Each row below holds a small network's activations on one input, seen along a few directions.
In each table, some parts of the input vary, and every possible input appears once, in random order.
A made-up example of a description, with smaller parts first: one of 5 places around a ring, together with either a single point or (one of 2 separate values, together with one of 4 places along a line) or one of 9 places around a ring.
Shared parts are said once, and a part with two or three values counts as separate values.

Other details of the inputs shift rows strongly along two fixed directions, in all tables alike. That doesn't count.

Table:
r1: [ 11   4  18   7  -6  -2 -10  -5   1  -2   4  26   4   2 -15]
r2: [-3  3 -7 -3 -2  3  0 -7  1 -2 12  6  2 -6 14]
r3: [ 11 -14  18  -3  -5   4 -16   5  -9  -8  -2  28   2  -8  -7]
r4: [ -7   1 -24  15 -30  19  11 -26  17   6  -6   1  -7   0 -14]
r5: [  9   3 -10  16 -14   8  19 -10   3   8  15 -14  -7   5   4]
r6: [ -7 -12 -25   3 -13  12  14   4   5  14  -4 -25  -5   3  -2]
r7: [ -8  10 -17  11  -6   3   9 -14   5   6   2 -20  -6   6   8]
r8: [ -5   6  15  -7  35 -27 -22  27 -13  -1  14  -9  22   4   8]
r9: [ 11  -9  24  13 -11  18 -44  -6  -7  -7 -22  42  13 -23 -11]
r10: [-11   0   0 -12  15 -17   4  18   0   1   9   1  -1   5  20]
r11: [ 10  -3  -9  20 -20  13  22  -5   2  10   4 -12 -15   4  10]
r12: [ -3  -2 -27  -2 -22  29  12 -32  10   1  -2   2 -10  -7  -3]
r13: [ -3  -1  11  17 -19   8 -18 -11   8  -2 -16  33   0  -7  -7]
r14: [  7  18  20  -5  31 -26  -6  16 -14  -4   8  -6   4  16   5]
r15: [  4  -5  16 -21  16 -22  12  19   7  -7  10 -14   9  -9  -4]
r16: [-17  11  -4   1  17 -28   8  14   5   6  18 -19   6  17  10]
r17: [  4   6  27  -1  20 -26  -6  25  -7  -2   4  11   2  13   3]
r18: [  4   0  14  -6  -6  19 -26 -17  -3 -15 -26  48  -1 -16  -9]
r19: [ -1  -5 -22   3 -22  26  13 -20   4   5  -8  -5 -17  -7  17]
r20: [ -5   4 -15  21 -22  13   6 -20  10   5   4  -4  -3  -4   3]
r21: [-10   3  -8   4 -11  -7  23  -5  29   5  -2 -21  -1  -8  -3]
r22: [-13  20  11  -6  34 -28 -11  11  -4  -7   0  -3   9  14  -1]
r23: [ -8   1  -9  -5  10  -8  12  13  -2   3  11 -12  -5   2  30]
r24: [  8  -6  -4  -7  -3  13   2 -13  -7  -7   3   1  -1  -1 -12]
r25: [  8   4 -12   8 -12  14  18 -19   4   4   1 -10 -11   8 -12]
r26: [ 17  -7  20   1  -6  11 -25  -9 -12 -14   2  35  10 -16 -10]
r27: [-12   1  -5 -10  30 -17   2  26 -10   6   0 -34   4  13   9]
r28: [ -9  12  -9 -17  25 -17   7   9  -6   0  15 -20   0   9  23]
r29: [  9  11  23  -4  13 -15 -12   7  -5  -8  -2  25   7   8 -18]
r30: [-11  -4 -10  -4  12 -14   2  15   0  11  18 -25  12   8   3]
r31: [  7 -17 -19   3 -28  21  17 -17   4   6  16  -6  -5  -4  -7]
r32: [  7 -12 -18   0  -8  13  21  -2  -9   5   5 -28 -16   3  14]
r33: [  0 -10 -21  11 -17  23   5  -9  -1  12  -9 -25  -8  -4   6]
r34: [-11  13  11   0  22 -17 -10  11  -4  -6 -14   2   0  10   3]
r35: [ -1  -2   6 -13 -11   2   4 -10  23  -6  -7  14   4 -24  -6]
r36: [ -9   9  14   2   9 -13 -15  10   1  -6 -17  21   3   4  -6]
r37: [ -4  -4  -9  -3 -16  11  -1 -16   9   0   7  19   1  -8   0]
r38: [ -8   5  10 -18  20 -16  -9  17  -4  -7  -6  19   2   2   7]
r39: [ 17 -17   5  10 -24  26  -8 -12  -7  -5  -5  22  -5 -16  -2]
r40: [ -1 -15  -4   9 -17  15 -10  -2   3   9  -7   5   3  -8  -6]
r41: [ -4   7   7  -8  28 -16 -19  15 -13   0   4 -15  14   5   4]
r42: [  1   3 -17   5   0   2  34   3   0  11   3 -35 -19  19   7]
r43: [ -3   0  26 -15  21 -24 -17  20   9  -5  -6   0  23 -16 -13]
r44: [  5   8  26  16 -10  12 -38 -17  -4 -13 -33  46   1 -13  -9]
r45: [ -6   2   7 -11  21 -16 -18  16  -6  -1   1   1  18   4 -12]
r46: [ 10   7  32  -7   9 -20   1  10  13  -8  -4  10   8  -8 -15]
r47: [  5 -14 -10  -5 -11  10  13   3  -4   1  -1  -4  -9   1  -4]
r48: [ 13  -7  22  -8   5   9 -23  -2 -16 -16 -17  31   1  -8 -14]
r49: [-10   2 -18  19 -10   1  19   0   7  11   4 -24 -10   6  21]
r50: [-11   1 -25 -12  -3   0  20  -4   8   5  11 -12  -4   5   6]
r51: [  9 -11  -7  -6 -15  15   3 -11  -2  -4   3  10   0  -4 -17]
r52: [  7  -7 -21  -3  -8  12  20 -10  -7   4  15 -30  -9   4   7]
r53: [ -2   7  -1  -5  19 -24  24  28  -3   7   8 -25  -8  24   8]
r54: [  8   8  10   4  13 -10   6  12 -10   2  -2 -11  -9  12  11]
r55: [  3  -6  -7   5 -15  26 -16 -23   1   0 -13   8   6 -10 -22]
Description of these inputs: one of 5 separate values, together with either a single point or (one of 2 separate values, together with one of 5 places around a ring).
The inputs of r54 and r19 match in every part but the choice among 5 separate values. If r5 is changed in the same way as r54 into r19, which row does it become?
Answer: r2
The inputs of r10 and r13 match in every part but the choice among 5 separate values. If r12 is changed in the same way as r10 into r13, which row does it become?
Answer: r22
Change only the choice among 2 separate values in r10. List by row number the other rows that result.
Answer: r37
Change only the place on the ring of 5 in r24. List by row number the other rows that result.
Answer: r26, r31, r51, r52

Table:
r56: [  6   2  22 -14  22 -22  -3  21  -8  -9   8   6   6   1   4]
r57: [ -1 -10 -40   9 -24  27  27 -19   4  15  10 -38 -12   4   1]
r58: [ -5  -7 -41   3 -26  23  34 -21  10  11  13 -26 -18   3  11]
r59: [-10  11  22 -15  30 -40  -6  27  12  -4   4  -1  17   3  -5]
r60: [  3 -10  -5  -3 -17  15   3 -11   6  -1   1  12  -3 -13   0]
r61: [ -1   0 -24  13 -16  11  33  -8   4  12   7 -28 -20  10  17]
r62: [ -9  19  27   3  17 -26 -22  10   9  -7 -14  22  13   0  -8]
r63: [ -8   7   7 -16  27 -17 -15  14 -10  -7   3   0  10   4   5]
r64: [ -6   7  10  -1  31 -22 -13  25 -16   1   3 -13   7  13  12]
r65: [  0  -4  -3  14 -23  26 -18 -22   1  -1 -20  24  -3 -13  -4]
r66: [ 9  1  2 -2 -4  5  3 -8 -3 -4  2 11 -6  2 -3]
r67: [ 19  -3  23   6 -13  19 -28 -18 -10 -12 -16  44   3 -11 -26]
r68: [  4   2  14   9 -13  15 -25 -16  -3  -9 -18  43  -1 -13  -2]
r69: [  1  -5  -4 -10  19 -19  22  26  -7   7  19 -37  -1  14   9]
r70: [ 14  -5   6  20 -25  26 -11 -19  -4   0 -17  23  -8  -6 -12]
r71: [ -9  -1   8 -19  29 -24  -7  26  -7  -3   8 -10  12   1  10]
r72: [ -3   6   0   6 -18   7  -2 -21  21  -1 -11  17   3  -8 -22]
r73: [ -6 -10 -23  -4   4  -3  26  13  -1  13  18 -49  -1   6  11]
What do these inputs look like to the network?
Answer: one of 3 separate values, together with either a single point or one of 5 places around a ring
The inputs of r60 and r58 match in every part but the choice among 3 separate values. If r69 is changed in the same way as r60 into r58, which row does it become?
Answer: r67
Change only the choice among 3 separate values in r65. List by row number the other rows that result.
Answer: r63, r71
Change only the place on the ring of 5 in r70. List by row number the other rows that result.
Answer: r61, r64, r65, r68
